Each row below holds a small network's activations on one input, seen along a few directions.
In each table, some parts of the input vary, and every possible input appears once, in random order.
Descriptions start from the smaller parts, as in this example, which fits no table here: one of 6 places along a line, together with either a single point or one of 11 places around a ring or (one of 3 separate values, together with one of 8 places around a ring).
Shared parts are said once, and a part with two or three values counts as separate values.
(in the rows, 128 means zero)

Other details of the inputs shift rows strongly along two fixed directions, in all tables alike. That doesn't count.

Table:
R1: [136  72 115 165 172 144 130  84 148 116  72 166 153 187 139]
R2: [141 183 153  98 121  92  79 128 186 134 150 162 167 113 146]
R3: [ 87  81 142 130 110 154 177 147  57 140 131  69  99 103 100]
R4: [115 139 107 137  83 145 184 161  64 137 155  80  88 109 124]
R5: [142 117  78 169 132 137 158 134 113 119 120 145 115 170 147]
R6: [134 182 157 109 126  96  80 134 191 130 139 171 163  97 142]
R7: [110 129 191  61 108 120  94 147 127 136 162  87 116  51  99]
R8: [137 117  80 171 132 135 157 137 115 124 115 147 111 165 144]
R9: [151  71 120 151 180 132 125  82 137 119  69 172 138 176 150]
R10: [140 100 132 125 147 131 113 105 149 107 112 123 136 143 112]
R11: [141 121  76 166 131 133 160 117 113 128 117 147 107 166 144]
R12: [134 183 155 104 125  94  84 129 192 134 135 171 159  96 139]
R13: [150  71 106 141 157 144 141 105 110 111 101 119 103 155 124]
R14: [132 180 157 107 123  88  77 137 190 137 143 166 161 104 142]
R15: [ 97  76 127 122 109 163 167 153  67 133 149  57  87  96  92]
R16: [108 186 162  77  79 101 117 166 133 146 174 109 121  67 111]
R17: [139 183 153  96 120  87  83 126 190 141 143 165 157 107 141]
R18: [103 190 167  83  85 108 113 164 131 140 190 101 129  71 118]
R19: [ 96  97 138 130 107 178 163 150  58 137 138  53 102 111  91]
R20: [145  71 104 157 158 152 130  95 142 106  94 133 129 178 124]
R21: [128 150 189  90 142 126  62 108 183 124 123 137 181 113 111]
R22: [113  94 139 120 118 167 159 146  48 139 133  61  87 105 104]
R23: [152  97 133 128 186 144  91  89 160 127  90 170 165 154 139]
R24: [ 94 142 194  71 112 141  99 151 118 146 159  83 145  58  90]
R25: [141  93 113 155 154 159 143 104 105 113  94 110 131 172 114]
R26: [138 123  79 164 135 135 164 122 118 130 121 141 105 169 145]
R27: [141  79 121 164 168 137 127  81 150 110  71 161 152 191 137]
R28: [152 124  81 175 162 128 132 108 156 115 111 180 139 189 163]
R29: [143 117  81 175 132 133 156 131 113 125 120 139 116 170 152]
R30: [138 118  77 167 131 132 161 132 116 129 110 148 107 165 141]
R31: [144 118 161 100 169 117  52  89 225 115 110 180 186 132 127]
R32: [141 137 176  77 147 100  66 108 187 113 129 139 160 100 110]
R33: [139 183 152  88 119  95  82 128 186 131 145 170 166 112 139]
R34: [138  59 102 143 159 155 142 111 113 122 107 124 110 147 126]
R35: [130  82 120 158 147 138 155 101 107 112  87 120 126 169 120]
R36: [100 146 203  71 104 102 110 141 118 131 145  86 134  65  93]
R37: [137 183 157 106 125  97  80 133 189 126 146 167 167 100 145]
R38: [135 185 152  95 120  95  79 120 183 131 149 169 166 108 140]
R39: [158 122  78 175 157 118 133 106 158 128  93 184 135 186 161]
R40: [ 95 188 170  93  89 104 111 172 136 143 182 106 123  63 116]
R41: [101 137 105 145  86 136 178 164  67 141 154  85  78 105 115]
R42: [164 125  80 165 151 123 134 101 152 125 101 178 142 191 165]
R43: [100 135 106 151  87 138 175 168  65 137 158  84  81 106 118]
R44: [139 115 173 100 177 103  64  85 200 128  93 195 186 127 143]
R45: [132 122  80 171 138 134 162 128 119 130 118 144 105 165 144]
R46: [138 125  81 162 133 139 162 121 114 126 125 140 114 172 148]
R47: [112 156 195  68 111 123  98 143 115 132 151  76 138  68  87]
R48: [114 137 105 139  85 141 187 161  68 140 152  81  79 106 120]
R49: [102 141 206  67 107 104 106 141 114 135 144  91 126  60 101]
R50: [114 134 102 136  85 142 180 167  64 133 161  82  88 120 120]
R51: [110 136 102 142  85 142 178 159  60 134 165  81  87 116 121]
R52: [167  90 114 146 186 145 113  82 136 113  75 158 144 181 139]
R53: [ 87 121  94 131  91 148 173 164  60 132 139  61  89 112 134]
R54: [129 156 124 125 104 127 140 145 117 130 152 119 124 112 135]
R55: [138 119  78 176 133 136 155 126 110 119 123 144 115 167 148]
Each input here is: either a single point or (one of 3 separate values, together with one of 8 places around a ring) or (one of 5 separate values, together with one of 6 places around a ring).
Which other rows does R23 become when the choice among 3 separate values takes its other values? List them by row number. -> R34, R44
Which other rows does R34 become when the place on the ring of 8 takes its other values? List them by row number. -> R7, R10, R13, R15, R20, R31, R32

Table:
R56: [122 134 100 140 111 127 149 140 113 132 134 122 110 137 139]
R57: [ 97 172 213  60 102 101  78 146 162 143 162 115 159  54 104]
R58: [155 129  96 162 142 126 136 112 141 126 110 170 132 166 153]
R59: [142 156 117 126 138 108 111 113 167 128 129 169 149 144 151]
R60: [136  72  84 170 141 158 179 120  73 119 103 106  90 168 133]
R61: [142 132  99 152 134 121 131 125 148 122 114 156 136 152 150]
R62: [114  52  70 181 111 178 227 149  15 131 124  54  49 155 109]
R63: [150  93 107 146 164 134 121 102 142 122 100 156 134 162 143]
R64: [137 131 149 118 157 115  87 100 172 124 104 168 168 135 139]
R65: [134 108  71 181 135 144 173 134  94 126 118 134  96 171 142]
R66: [ 80 142 179  90  74 130 146 170  74 145 169  52 103  56  87]
R67: [108  97 117 132 104 153 174 149  68 132 141  76  85 111 103]
R68: [115 159 165  93 108 130 103 143 135 129 157  98 140  92 106]
R69: [150 140 138 117 154 126  82 105 183 118 120 159 168 144 133]
R70: [127 111 126 133 134 133 140 125 104 124 113 114 117 133 124]
R71: [113 139 163  87 114 123 108 142 130 134 149 110 129  78 112]
R72: [132 121 116 136 129 150 133 127 115 122 131 108 127 141 118]
R73: [154 133  91 161 154 125 129 110 155 127 103 175 135 168 152]
R74: [145 160 128 123 131 106 106 123 165 127 131 170 156 138 147]
R75: [140  97 113 152 164 139 127 101 139 123  91 159 144 168 145]
R76: [125 179 159 100 121  92  81 133 185 127 153 160 159  97 139]
R77: [ 84 153 192  69  68 120 133 176  86 143 184  47  98  38  84]
R78: [144 133 150 116 155 107  90 100 177 119 104 167 161 139 131]
Describe the family of inputs behind these rows. -> either one of 3 separate values or one of 8 places around a ring or (one of 2 separate values, together with one of 6 places along a line)
Which other rows does R70 become when the choice among 2 separate values takes its other values? List them by row number. -> R78
List by row number the other inputs of the same sort as R69. -> R68, R72
List by row number the other inputs of the same sort as R58. -> R56, R59, R61, R65, R73, R74, R76

Table:
R79: [129  69  95 148 142 167 142 136  98 141 136 134 116 139 133]
R80: [ 92 148 155  77  85 138 118 156 130 113 185  80 145  86  99]
R81: [156 133 124 134 172 133  80 108 150 118 107 168 186 172 169]
R82: [ 95  70  92 171 116 129 201 126  59 110 101 111 102 163 134]
R83: [134 113 107 119 122 147 134 113 137  95 150 107 127 142 125]
R84: [130 144 163  90 100 120 104 157 139 139 168  90  97  63  69]
R85: [ 95 105 158 107  97 100 143 150 126 122 156  87  98  86 121]
R86: [107 112 125 144 162 137 132 111 107 144  84 160 135 130 152]
R87: [110 127 167  99 116 114 138 137  74 137 140 109 106  67 133]
R88: [123 107 144  97 112 145 118 147 105 147 176  99 102  69 117]
R89: [144 110 117 156 142 115 163 117  89 116  85 127  86 139 109]
R90: [142 139 145 143 169 130  56 100 233 134 107 198 184 138 117]
R91: [ 96 139 196 116 100 109 121 178 129 137 157 103 122  66  94]
R92: [161 137 105 118 155 104  81  91 179  94  97 146 152 184 150]
R93: [114 127 172  66 120 106 107 163 116 152 151 102  88  50 117]
R94: [ 96 228 136  94  54 101 104 192 168 158 165 137 144  42 153]
R95: [ 98 125 164  72  99  82 122 157 142 132 153  85  93  68 104]
R96: [106  68  93 151 109 150 160 137 110 120 143 107 110 149 115]
R97: [129 160 168 143 173  99  74  89 202 124  72 208 188 135 133]
R98: [147 180 150 146 169 123  55 101 205 116  92 171 202 165 137]
R99: [138 103 146 158 136 118 140 135 133 120 122 127 104 121 119]
R100: [ 57 167 192  77  95  88 105 139 144 138 139 109 151  57 111]
R101: [120 227 127 100  85  76 137 173 125 156 210 125  83  89 122]
R102: [156  94  82 180 134 183 184 125  76 102 133  88  93 161 104]
R103: [115 106 131 175 124 132 176 137  71 118 102 124 110 138 113]
R104: [144 189  94 168 145  91 122 124 178 135 158 224 150 185 173]
R105: [140 150 143  58 130 142  98 142 122 136 167  96 120  72 107]
R106: [111 149 160  72 111 155 109 161 107 138 185  93 146  68 110]
R107: [157 125 133  95 139 128 133 105 105 150 105 134 120 136 134]
R108: [132  88 136 130 148 128 131 132 116 135 127 136 103 110 151]
R109: [140 130 153 112 159  66  81  70 205  98  94 203 178 141 159]
R110: [153 129  28 189  80 135 205 162  82 127 132 130  79 140 178]
R111: [116  93  95 161 131 182 195 119  46 163  93 105 111 166 138]
R112: [122 165 169 103 106 146 109 156 135 119 172 100 153  87  85]
R113: [141 205 103  93  64  82 124 181 148 145 161 131 108  59 149]
R114: [ 99 143 134  96 122 178 124 153  99 148 161  85 131  83 112]
R115: [156  96  99 115 158 108  88  89 206 113 113 171 136 159 129]
R116: [125 116 112 145 145 130 136  76 163 133  75 166 173 196 148]
R117: [132 145  52 173  74 130 183 178  98 134 136 143 108 132 172]
R118: [111 146 145 105  88 121 125 143 103 104 162  61 120 116 126]
R119: [160 116  91 146 136 164 158 130  97 111 129  90  91 144  89]
R120: [104 195  90 170 118 120 155 149 130 156 166 162 109 156 151]
R121: [138  89  94 151 181 162  97  99 169 147 101 185 152 157 149]
R122: [148  68  86 190 126 169 178 130  86 119 132 101  76 152 103]
R123: [111 147 175  63 117  98 115 144  89 145 136 108  98  50 116]
R124: [137 151  52 199 110 126 210 145  71 136 175 137  61 179 157]
R125: [105 118 133  99 108  90 152 127  98 119 119  98  92 102 113]
R126: [119 121 128 120 157 119  60  91 239 126 113 191 184 146 136]
R127: [113 169 200  99  81 121 135 151 105 146 150  99 148  91  90]
R128: [137 132 119 137 146 116  88 103 173  93 108 156 185 190 158]
R129: [165 152 137 159 165 122  77 105 179 100  98 174 193 186 141]
R130: [143 159 184 111 100 119 133 121 120 135 135 113 136 110 104]
R131: [172 125  90 169 151 139 136 116 105 104  95 107 109 184 120]
R132: [ 60 148 192  80  99  93  98 159 171 146 154 101 141  56 111]
R133: [169 113 136 142 178  94  97 107 195 118  85 180 127 147 126]
R134: [148 169 169 132 158 118  82  82 203 142  79 195 203 160 128]
R135: [104  79 101 205 139 163 189 148  87 136  94 104  83 153 113]
R136: [114 108 161 110 144 119 105 147 139 142 132 153 139  99 145]
R137: [152  74  83 128 151 155 134 123 104 141 126 125  83 133 125]
R138: [122  91 132 140 157  94 106 110 198 110 102 184 164 161 153]
R139: [137  99  76 121 123 155 158 122 106 102 135  85  90 153 110]
R140: [131  82  95 154 104 143 207 104  67 120 111  91  98 180 134]
R141: [152  78  70 153 147 191 177 123  60 119 138  94  94 151 136]
R142: [176 119 105 147 178 138  96  91 136 110 102 157 156 181 176]
R143: [ 94 142 184  87 116 108 115 149  96 143 141 130 140  64 130]
R144: [ 97 103  73 177 118 168 173 132  73 113 107  69 111 187 136]
R145: [112  98 116 139  98 137 187 120  83 129 117 105 130 170 127]
R146: [126 168 206  54  98 113 105 130 116 157 161 111 146  64 126]
R147: [124 105  76 190 137 201 183 134  80 121 117  88 107 164  97]
R148: [135 124 150 153 132 111 145 116 106 112 107 136 114 120 118]
R149: [115  93 122 148 173 143 119 124 144 148  93 164 131 137 157]
R150: [157 121 121 142 119 137 177 117  80 136  99 101  92 156  99]
R151: [156 123 142 119 160 127 108  89 150 144  94 192 187 168 160]
R152: [143 128  99 155 181 156  96 101 140 129  86 157 169 183 169]
R153: [126  86 111 129 117 130 129 116 146 114 149 118 113 131 122]
R154: [155 184 179 114 130 106  68 122 169 106 140 125 168 117 123]
R155: [136 166 154  70 122 120  89 148 105 135 151  83 121  88 125]
R156: [141 102 101 121 116 121 175 101 100 127 100 106 104 171 123]
R157: [ 79 174 167  66  93 137  93 147 162 127 175  86 158  70  97]
R158: [159 112 131 156 165 129  78 103 207 117 113 201 175 160 121]
Changing only one part turns R86 into R143. The same change can be made to R97. Which row results? -> R103
Describe the family of inputs behind these rows. -> one of 4 places along a line, together with either one of 2 separate values or (one of 3 separate values, together with one of 6 places around a ring)
Which other rows does R136 become when the place on the ring of 6 takes its other values? List them by row number. -> R79, R81, R106, R143, R151
Which other rows does R124 become when the choice among 2 separate values takes its other values? List them by row number. -> R110
Which other rows does R80 become when the choice among 3 separate values takes its other values? List them by row number. -> R106, R112

Table:
R159: [118 173  95 147  71 119 182 171  94 142 180 115  84 117 131]
R160: [113 168  88 158  82 115 174 175  86 138 164 117  92 121 155]
R161: [131 156 207  42 134  66  57 118 189 139 138 158 153  53 124]
R162: [183  65  54 199 186 185 161  82  97 101  70 141 118 233 140]
R163: [148  74 112 138 180 117 110  93 169 128  84 196 134 152 158]
R164: [ 95 144 170  92  94 161 125 173  83 143 181  49 117  58  83]
R165: [144 131 139 108 160 125  58 103 216 110 127 166 178 136 127]
R166: [172 104 100 142 171 136  98  83 178  95  98 158 151 188 134]
R167: [118 117 143 118 119 142 145 121  90 128 123  91 130 133 114]
R168: [108  86 128 156 116 137 193 134  48 129 101  77  83 134 108]
R169: [101 211 115 114  56 113 155 191  97 154 189  87  96  77 128]
R170: [117 161 198  75 146 107  45 105 211 133 128 170 209 102 131]
R171: [116  74 115 175 152 142 161 114 106 127  81 139 119 160 131]
Describe the family of inputs behind these rows. -> either one of 3 separate values or (one of 2 separate values, together with one of 5 places along a line)
Which other rows does R164 become when the place on the line of 5 takes its other values? List them by row number. -> R163, R165, R170, R171
List by row number the other inputs of the same sort as R169. -> R159, R160
